Questions about the array below.
1) Find the top-right entry.
2) Find the 1st entry, reading row by row.
3) Find the 4th entry from the end, reading row by row.
4) Find the bottom-left entry.
5) Find the entry directly above 150.
6) Find the entry directly below the largest entry.
7) Find the last entry of the largest entry's row.
8) Find the 2nd largest entry.
[[122 124 125 110 138 130 133 113 127 131 126 129 131 124 119 114]
 [135 130 137 140 129 128 134 133 130 122 127 121 128 125 148 128]
 [135 128 141 136 129 131 133 131 131 118 124 120 132 120 150 125]
 [130 130 127 131 140 127 147 118 128 132 130 124 121 129 137 118]
 [124 126 130 123 118 127 106 135 126 124 128 133 137 128 120 137]
 [131 132 130 143 118 123 117 143 127 126 132 130 127 134 133 145]
 [126 134 117 136 132 119 134 125 125 141 138 133 117 142 121 135]
 [125 125 131 122 118 128 104 136 126 123 127 133 138 127 120 137]
 [136 129 140 140 129 130 134 133 131 119 125 120 130 122 151 127]
 [118 128 117 116 127 124 118 123 124 136 133 137 128 136 107 131]]
1) 114
2) 122
3) 128
4) 118
5) 148
6) 107
7) 127
8) 150

m =
array([[128, 154, 110, 156, 113, 108],
       [129, 122, 111, 148, 132, 107],
       [112, 122, 110, 108, 156, 131],
       [135, 105, 155, 112, 103, 143],
       [157, 144, 138, 150, 118, 118]])
The last entry, reading row by row is 118
The 1st entry on the main diagonal: 128
Read off the largest entry in the first row.
A: 156
The top-right entry is 108
Read off the smallest entry.
A: 103
The entry just left of 107 is 132
Read off the entry just right of the smallest entry.
A: 143
Read off the bottom entry of the column that holds the largest entry.
A: 157
The smallest entry in the first column: 112
Read off the entry just right of the largest entry.
A: 144
Read off the 2nd entry, reading row by row.
A: 154
Read off the entry directly above 157.
A: 135
The entry directly below 154 -> 122
The entry directly below the smallest entry -> 118
The top entry of the column that holds the smallest entry: 113
Read off the entry directly above 103.
A: 156

Questions about the row below.
1) Report the 3rd largest entry.
2) Report the first entry from the left.
3) Report the last entry.
4) Report the second entry from the right.
array([132, 123, 149, 129, 130, 122, 156, 141, 110, 122])
1) 141
2) 132
3) 122
4) 110

B =
[[127 128 130 119 129 123 135 130 125 129 127 131 130 127]
 [115 128 134 125 132 137 120 116 141 127 101 122 134 132]
 [132 147 130 137 128 125 126 117 108 125 114 137 136 140]
 [134 128 123 121 123 124 127 118 126 124 133 132 125 138]
 [132 115 130 131 118 133 134 119 117 125 111 139 124 132]
 [131 140 123 129 135 135 128 124 153 138 127 136 123 148]
 [134 125 129 132 130 135 111 121 121 133 136 124 126 128]
 [125 122 137 135 144 130 126 138 119 142 125 119 122 125]
 [141 123 139 123 125 132 126 128 124 124 134 128 117 133]
 [124 112 136 134 134 139 117 134 132 133 129 112 122 117]
 [122 119 115 121 129 123 124 115 127 136 128 128 130 132]
 [123 138 136 129 149 122 123 134 118 140 126 116 130 130]
 [135 119 116 129 127 125 125 121 113 141 140 138 127 130]
 [125 127 131 124 133 123 133 131 113 135 123 133 135 122]]
The entry directly above the smallest entry -> 127
Find the last entry, reading row by row.
122
The entry in the top-right corner -> 127
Find the smallest entry in the last column.
117
The first entry, reading row by row: 127
Find the largest entry in the last column.
148
Find the entry directly above 144.
130
The entry directly below the largest entry -> 121
The entry directly above 149 is 129
Find the smallest entry.
101
Find the bottom entry of the column that holds the largest entry.
113
The entry just right of the smallest entry: 122
The third entry, reading row by row -> 130
The largest entry: 153
Find the bottom-left entry.
125
The second entry on the main diagonal is 128
Find the entry just left of the largest entry.
124
The last entry in the row that holds the smallest entry: 132
The second entry on the diagonal from the top-right corner -> 134
Find the second entry, reading row by row.
128
Find the fourth entry, reading row by row.
119
The entry just right of the largest entry -> 138
Find the entry directly below 148.
128
The 2nd smallest entry is 108
Find the first entry in the row that holds the smallest entry.
115

Read these off the row that follows.
1) Find the entry at the centre.
2) Find the entry just left of the centre entry.
3) Find the entry just right of 134.
[155 123 115 129 144 134 116 131 106]
1) 144
2) 129
3) 116

arr =
[[124 121 121 124 128 134 128 139 129 111 133 127 120 120 140]
 [135 124 127 129 126 126 126 138 127 118 129 129 119 122 147]
 [136 129 128 130 122 130 125 127 128 129 127 125 123 125 141]
 [134 124 132 132 127 124 120 140 123 116 133 127 114 123 149]
 [121 132 127 122 134 124 135 128 129 137 124 131 135 137 107]
 [125 131 132 126 132 121 131 127 125 140 124 128 133 142 104]
 [126 127 126 129 128 130 129 123 136 127 128 127 132 125 126]]
Rows and columns are numbered from 1.
The entry in row 1 and column 3 is 121
Which number is the centre entry?
A: 140
The entry in the bottom-right corner is 126
Which number is the bottom-left entry?
A: 126
The entry just left of the largest entry is 123
The entry at row 2, column 2 is 124
Which number is the entry just left of the centre entry?
A: 120
Which number is the entry in row 3 and column 1?
A: 136
The entry in row 1 and column 2: 121
The entry in row 1 and column 1: 124
The top entry of the column that holds the smallest entry -> 140
Which number is the entry at row 2, column 1?
A: 135
The entry directly above 138 is 139

Read these off the matrix that follows.
1) Report the first entry on the diagonal from the top-right corner.
2) Report the fourth entry from the end, reading row by row.
3) Report the bottom-left entry.
4) Report the fifth-last entry, reading row by row.
5) Report the second entry on the diagonal from the top-right corner.
6) Report the entry just left of the smallest entry.
7) Report the entry just right of the largest entry.
8) Report the last entry, reading row by row.
[[112 134 129 137 114 112 130 132 113 120 117 125 122 124]
 [142 132 133 107 123 137 140 138 139 125 133 112 122 131]
 [132 123 126 106 126 107 125 107 122 116 127 114 126 122]
 [145 120 110 136 117 138 133 128 143 125 137 120 131 128]
 [117 131 145 107 129 126 136 131 114 128 124 133 115 134]
 [118 130 135 119 135 112 151 138 113 147 116 141 124 144]
 [143 121 115 140 123 128 121 134 128 128 142 124 130 131]
 [126 123 113 125 113 127 136 139 119 113 138 126 138 120]
 [138 121 130 128 129 139 129 149 133 142 139 145 122 137]
 [115 118 125 133 151 145 147 152 135 148 121 149 145 150]]
1) 124
2) 121
3) 115
4) 148
5) 122
6) 126
7) 135
8) 150
